Each row below holds a small network's activations on one input, seen along a few directions.
Each table varies a few parts of the input and shows all the possible inputs, shuffled.
A made-up example of a description, with smaller parts first: ring(8) and (point or ring(11) or (values(3) and line(4))).
Shared parts are said once, and a part with two or three values counts as separate values.

Other details of the inputs vary at random and push rows far along three fixed directions, the same in every table; ignore that.

A family of inputs:
R1: [ -2  -1 -14 -19   2  -8  -2 -10  31  21   3  37  -5]
R2: [-12   3   0   9   6  -3 -25  33  50   9   4  20   2]
R3: [ 15   0  32  26  23 -21 -36  38  43   0   2   5   2]
R4: [14 12  6 -3 11 -7 -5  0 51 14 15 34  4]
R5: [ -2  -1   4 -17  -1 -13  14 -19  29  24   9  43 -18]
R6: [ -6  -4 -16 -26  -4 -23  10 -17  24  13  26  25  -4]
R7: [ 24  10  23   7   3  -3  14 -10 -34 -39   0 -16   1]
R8: [ 23   0  29  31  15   3 -22  27 -18 -42  -4 -19  27]
R9: [  0  -4 -11  -5 -10  19  47 -48 -50 -25  12  10  -1]
R10: [-35 -13 -38   8  -9  18 -39  15  -8  15 -27 -39   3]
R11: [-14 -12 -23   5  -5  -6 -18  26   8  16  -3 -13   7]
R12: [-28 -14 -36  -6 -11  -7 -18 -18 -25  21 -17 -40 -10]
R13: [ 29   5  27  17   6   9  18  12 -28 -37  -3 -12  -1]
R14: [-20  -5 -25 -13 -11   1  10 -37   7  36   1   1 -12]
R15: [ 24   4  21  15  19 -12 -48  57  46   3  -6  16  15]
R16: [ 25  16  31  17   6   9 -12  38  -2 -36   5  -4  12]
R17: [  2  17  -4 -18  -1 -16  16 -17  41  26  13  29 -14]
R18: [  7  -6   1 -13  -3  -7  28 -28  -9 -18  20  16   6]
R19: [-13   7  -5 -16  -6  -7  14 -12  27  17  12  25 -27]
R20: [-30 -25 -40 -10 -20   5 -15  -5 -23  17 -24 -26  12]
R21: [-24  -8 -26   8 -13   9 -25  -3 -18  26 -26 -48   6]
R22: [ 27  23  33  10   1  -2  15  -6   3 -16   8   7   0]
R23: [-33 -18 -41  -3 -14   6   5 -22 -27  25 -15 -28 -16]
R24: [ 30  11  30  14   1  14   5   8 -25 -29  -7 -27  12]
R25: [  8   2   3 -15  15 -26 -10  10  47  13   8  18 -12]
R26: [-15  12   6 -18  14 -10  19 -17  34  35  14  30  -8]
R27: [  2  -3 -17 -27   5 -15   7 -28  30  14  24  36 -12]
R28: [-24 -19 -27  17  -6   6 -57  35  -6  17 -36 -36  21]
R29: [ 34  13  30  23  10  11 -21  28   4 -23   0 -10  24]
R30: [  8   6 -10 -10  -3   2  21 -14 -14  -6  19  14  -3]
R31: [ -8   5  28  -1   6  22  33 -15 -38 -21   2  -2  -6]
R32: [  9  -4   1 -22 -19   7  37 -31 -44 -22   6   7   6]
R33: [ 16   3  30   8  -6  18  30   0 -27 -49  10   3  12]
R34: [  1  -2 -19 -10   6  -6   4  -5  31  19  17  31 -11]
R35: [ 19  -2  21  27   2   7  10  21 -23 -40  -1 -11  22]
R36: [ 27  12  34  31   8   9 -15  27   2 -29  -3  -7  29]
R37: [ -3   6   2 -12  -7   5  23 -14  -4  -5   6  10 -21]
R38: [-34  -8 -25  -8 -11   3  -5  -7  10  27  -7  -7 -19]
R39: [  9  13  11 -12   6 -22   0  11  40  15   2  36 -11]
R40: [-29 -13 -46  -4 -12   4   1 -17 -26  23 -19 -31 -15]
R41: [  4   4   0  -5  -5   0  36 -30 -19  -5   9  11 -19]
R42: [ 15   4   2  -9   3  -7  -1  -5  -9 -15  18   3   5]
R43: [  5   3  -7  11  -5  11 -30  21 -18  -1 -10 -39  22]
R44: [  6   6  41   6  15   9  15   1 -35 -19 -11  -1   9]
R45: [-21 -16 -31  -5 -11   3 -27  12 -24  19 -38 -46   0]
R46: [ 18   2  29  21   6   0  -4   2 -30 -33  -6 -23   7]
R47: [ 10   9  15   7  12   0 -23  38  43  -3   9  20   0]
R48: [ 17   4  15   9  19 -12 -21  15  32  -9  10  17   8]
R49: [  4  -4 -13  -6  -7  21  41 -47 -46 -21   9   6  -5]
R50: [-11  -6  -6  13  -6  -4 -36  25 -15  11 -33 -35   3]
R51: [-21  -7 -18  -1  -5 -11 -26  11  15  33 -22  -7  -6]
R52: [ 7  7 17 -5 -1 -5  5 23 34 -7 21 29  0]
R53: [ 10   3  -2 -22 -24  14  53 -52 -42 -16  21   6   6]
R54: [-10  -9 -27  -1 -10   6 -37  20 -26   9 -23 -34  13]
R55: [-27 -14 -33  -7  -5  -1  14 -28   1  33   1   4 -23]
R56: [-19   2   0 -23  18 -18  20 -27  25  26  15  29 -14]
R57: [-30 -11  -9  18  15   6 -20  24 -14  20 -24 -36   2]
R58: [ 23  11  38  10   9   7   1  30   9 -29   1   1  -4]
R59: [ -2  -2  14  -2 -11  22  38 -34 -38 -20   8   2 -17]
R60: [ -1   1  -4  -1  -2 -10  -9  13  43  18   7  14  15]
Description of these inputs: values(5) and (point or line(5) or ring(6)).
Changing only the values(5) part turns R27 into R34. The same change can be made to R46. Which row results? -> R23
Changing only the values(5) part turns R15 into R47. The same change can be made to R28. Which row results? -> R2
Change only the line(5) part in R46. List by row number the other rows that result. -> R3, R7, R12, R25
List by row number the other rows that have the values(5) part in common with R4. -> R14, R17, R21, R22, R24, R26, R29, R36, R43, R53, R60

A family of inputs:
R61: [-4 -3 -6 -4 -4  2  2 -3 -7  1 -2  0  2]
R62: [ 2 -1 -3  0 -3  1  1 -6 -6  0 -3 -4 -1]
R63: [-3  0 -7 -3 -5  5  1 -5 -3  2  1 -4  1]
R64: [ -2   3  -1 -14   6 -15  -1   4  43  18  13  35  -6]
R65: [ -6  -4 -12   1  -2   3  -4  -2  -3   2   0  -5   0]
R66: [ 1 -1 -2  0 -1  0 -1 -4 -7  1 -4 -4  1]
R67: [ 1 -1 -2 -1  0 -1 -3 -5 -6  0 -3 -4  1]
R68: [ 1  0 -5 -1 -3  2 -1 -5 -6 -1 -1 -4 -2]
R69: [-2  0 -4 -2 -3  3  2 -6 -5  3 -1 -3  4]
R70: [-4 -3 -7 -4 -5  4  3 -4 -5  0 -2  1  0]
R71: [ 11  -1  16  29  12  -1 -36  45   7 -11 -12 -20  19]
R72: [-3 -3 -6 -1 -4 -1 -1  1 -4  1 -2 -7  0]
R73: [-3  0 -6 -2 -5  4  3 -7 -3  2  0 -3  2]
R74: [-3 -3 -5 -1 -2 -2 -2  1 -5  2 -3 -7  1]
R75: [-4 -1 -4 -3 -2  2 -1 -5 -3  3 -1 -5  4]
R76: [ 15  14  46  21  18  -3   2  25  13 -14  -1   8  -6]
R77: [ -2   1  -6  -8   5 -14  -1   2  41  18  14  29  -6]
R78: [ 20  15  44   3   9   8  47 -21 -21 -29  11  19 -14]
R79: [-6 -5 -9 -1  1  0 -6 -2 -2  3 -1 -6  3]
R80: [-4 -3 -8 -4 -5  5  1 -3 -6 -1 -1 -1 -1]
R81: [-3 -2 -8 -2 -4  0 -2  0 -5  0 -1 -7 -2]
R82: [-3 -3 -4 -3 -1 -2 -3  0 -5  0 -2 -7  1]
What do these inputs look like to the network? -> values(2) or (line(4) and values(5))

A family of inputs:
R83: [-15  -1 -14 -22  -4  -1  16 -14  14  16   5  26 -20]
R84: [ -3  -1   2 -10 -15  18  36 -27 -52 -22  -1  -7 -12]
R85: [ -9  -3 -30 -21  -7  -2  18 -33   6   7  23  22   1]
R86: [-29 -11 -30  -4   3 -13 -36   6  10  41 -17 -27  -4]
R87: [-25  -9 -50  -9 -15   3 -30   7  12  29  -7 -18   9]
R88: [-17 -13 -15   9  -5  15 -14 -14 -51   2 -27 -53  14]
R89: [ 22  18  29   5  11 -11   7  15  43  -2  19  34 -14]
R90: [ 32  18  44   5   6  -3  21   1 -12 -32   6   2   1]
R91: [ -6   2  11  16  10  -6 -36  54  44  15 -12   5   4]
R92: [ -5  -4   8  16  20 -11 -37  47  37   9 -10   4  -1]
R93: [ 31  11  39  17  14   5  19  -4 -12 -37  12  13  -1]
R94: [-12   5 -12 -24  -7  -4  18 -30  18  31   7  23  -5]
R95: [-21  -5 -10 -18   0  -3  26 -22  15  19  12  35 -11]
R96: [-12 -15 -32   0 -25  24 -12  -8 -51 -13 -17 -45  17]
R97: [  2   8  12  14  12 -10 -41  39  45  22 -13  -4  11]
R98: [-15 -12 -16   9  -2  13 -21 -10 -51  -1 -29 -54  10]
R99: [ -1   1   9  26  18  -9 -37  41  41  15  -6  -3   6]
R100: [-10  -1 -14 -12   0  -8  18 -26  12  16  14  18 -22]
R101: [-14 -23 -31   4 -17  19 -13  -9 -55 -19 -14 -44  19]
R102: [ 33  16  39  15   6  10  18   1 -10 -36   7  10  -2]
R103: [-10   1 -11 -26   1 -19  21 -33  15  23  13  17 -17]
R104: [  0   1   0   1 -16  26  36 -36 -44 -14  -1  -9   0]
R105: [ 23   8  43   9  11  -1  29   7 -18 -42  11  12  -4]
R106: [-11   3 -13 -12  -7   2  17 -23  17  22   8  19 -15]
R107: [ -9  -7 -29 -28 -19   1  13 -23   8   8  16  23  -3]
R108: [  4  -3  24  27  11   5 -21  37 -23 -24 -15 -27   7]
R109: [ -8  -8 -27 -23  -9  -3  17 -31   6   6  21  24   0]
R110: [ 21  17  28   2  10 -16  12  16  45  -2  19  32 -16]
R111: [  8  -1  22  38  10  13 -19  29 -18 -19 -15 -30  20]
R112: [13 15 34  2 10 -6 14 22 44 -2 16 50 -2]
R113: [ -3  -2 -30 -28 -15   3  17 -26   8  14  18  18   0]
R114: [ 29  13  46  12  13   4  21  -8 -15 -29   8  11  16]
R115: [-39 -15 -39 -10  -8  -8 -25  22  20  39 -20 -21 -17]
R116: [ 10  -7 -15 -14 -14  19  36 -45 -55 -29  13  -9  12]
R117: [-13 -16 -46 -13 -14 -20 -40   9   5  32 -22 -23   1]
R118: [ 16   9  26  22   5   4 -25  27 -19 -17 -18 -34  12]
R119: [ 23   8  45  12  12   7  27   2 -13 -39  11  22   4]
R120: [ 28  -5  11  20   5 -14 -31  27 -24 -26 -18 -27  20]
R121: [ -7   6 -13 -26  -4  -6  13 -32  18  25   7  22 -14]
R122: [  0   0   7  21  17 -18 -33  44  41  12  -4  -9  -5]
What do these inputs look like to the network? -> values(2) and (point or line(4) or (values(3) and line(5)))
Changing only the values(2) part turns R106 into R99. The same change can be made to R117. Which row results? -> R120
Changing only the values(2) part turns R94 into R114. The same change can be made to R121. Which row results? -> R98
Change only the values(2) part in R108. List by row number the other rows that result. -> R84

A family of inputs:
R123: [-10  -1  -1 -14  -2   2  29 -23   3   5  12  29 -10]
R124: [  7  -2  22  16  -2  19  17  -4 -41 -32  -6 -12  10]
R125: [ -9 -10 -36 -15 -14  -2 -11 -24 -14  11  -4 -14   3]
R126: [ 16   8  35  20  15  -8 -16  47  25 -19   0   8   1]
R127: [-25 -12 -27 -12 -15   7  16 -24 -25   7  -7 -13 -15]
R128: [-31 -16 -29  -6 -11  17  11 -26 -26  14  -7 -14  -4]
R129: [-38 -12 -34   3 -11   8 -30  18   0  32 -28 -32  -5]
R130: [-23  -9 -29  -9  -3   4   6 -34 -20  21  -5 -16  -5]
R131: [-26  -8 -26 -10 -19  15  17 -26 -25  14 -11 -13 -11]
R132: [ -3   4  -3   0  15 -23 -18  14  46  24   7  11 -14]
R133: [ -6   1  -1  -9  12 -25 -20  19  40  26  -2  12 -14]
R134: [  5   0  17   8  -2  12   9   6 -37 -30  -7 -16  -2]
R135: [-32 -14 -28 -14 -11  13   9 -23 -30  14 -10 -10  -6]
R136: [ -2  -6 -20  -3   1 -11 -30  32  45  20   7  14   1]
R137: [  8  -6  -2  19   2   8 -32  39  -9 -18 -14 -25  29]
R138: [ 26   1  12   7  -9   5  11  -9 -45 -36   2 -20  14]
R139: [  2   5   4 -22   3 -18  25 -23  16  10  14  29 -21]
R140: [ 13  -4   5   7  -7  14  10   3 -40 -37   1 -15  19]
R141: [ 21   0  12   4  -5   2   7  -9 -42 -34   0 -17  18]
R142: [  9  -7  -4  21  -2  11 -38  37  -7 -19 -14 -29  23]
R143: [ 23  11  42  17  23 -12 -16  33  21 -11  -2  11   9]
R144: [-32  -9 -32  -3  -3  -4 -39  15   5  43 -32 -36  -6]
R145: [ -5   0  -1  -3  10 -25 -18  17  43  26  -1  11 -13]
R146: [ -3   7   2 -12  -5   7  33 -23  11   6  16  30 -15]
R147: [-29  -7 -33  -6 -15  16  11 -26 -20  18  -6 -16 -11]
R148: [  4   5   5 -17   5 -14  27 -27  19   8  19  30 -21]
R149: [  3  11   6 -20   0 -10  28 -25  18  15  11  29 -18]
R150: [  3  -4  15  26   9   3 -28  26 -17  -7 -25 -35  16]
R151: [ 38  23  51   8  12   0  31  -6   7 -27  18  27  -2]
R152: [ 40  26  48   9  14  -1  33 -10   5 -27  22  27  -3]
R153: [  2  -2 -15 -16  -7  -6  16  -6  18   4  21  28  -4]
R154: [ 10   0  21   9   3  10  12 -12 -44 -23 -10 -19   8]
R155: [ 10   2  16  16   2  15  14  -1 -34 -34   2 -14  -1]
R156: [  0   0 -16  -6   6 -24 -33  19  47  26   3  14  11]
R157: [ 25   6  20  19  12  -3 -27  44  32 -18   4  11  22]
R158: [  2   1 -15  -3   5 -21 -36  17  47  24   2  11  10]
R159: [ 37   9  27  16  11 -15 -29  37  28 -16   8  10  13]
R160: [ -1  -6  10  29   6   9 -27  38 -11 -17 -17 -34   6]
R161: [  4   8  -2 -19  -6  -1  12 -24  18  10  19  20   6]
R162: [ -6   3  -2 -10   3   2  31 -28  10   3  22  32  -9]
R163: [ -7   7   2 -18  -6   3  28 -18   7   7   9  30 -17]
R164: [  0   4   4 -16   6  -8  27 -33  15  13  18  31 -10]
R165: [ 17   7  24  10  -4  12  19 -13 -41 -23 -11 -21   3]
R166: [-35 -15 -42   0 -15  16 -38  17   3  28 -18 -36  17]
What do these inputs look like to the network? -> values(2) and (point or ring(6) or (values(3) and line(5)))
Changing only the values(2) part turns R123 into R154. The same change can be made to R131. Which row results? -> R165
Changing only the values(2) part turns R133 into R134. The same change can be made to R151. Which row results? -> R146
Change only the values(3) part in R150. List by row number the other rows that result. -> R145, R165
Change only the values(2) part in R132. List by row number the other rows that result. -> R155
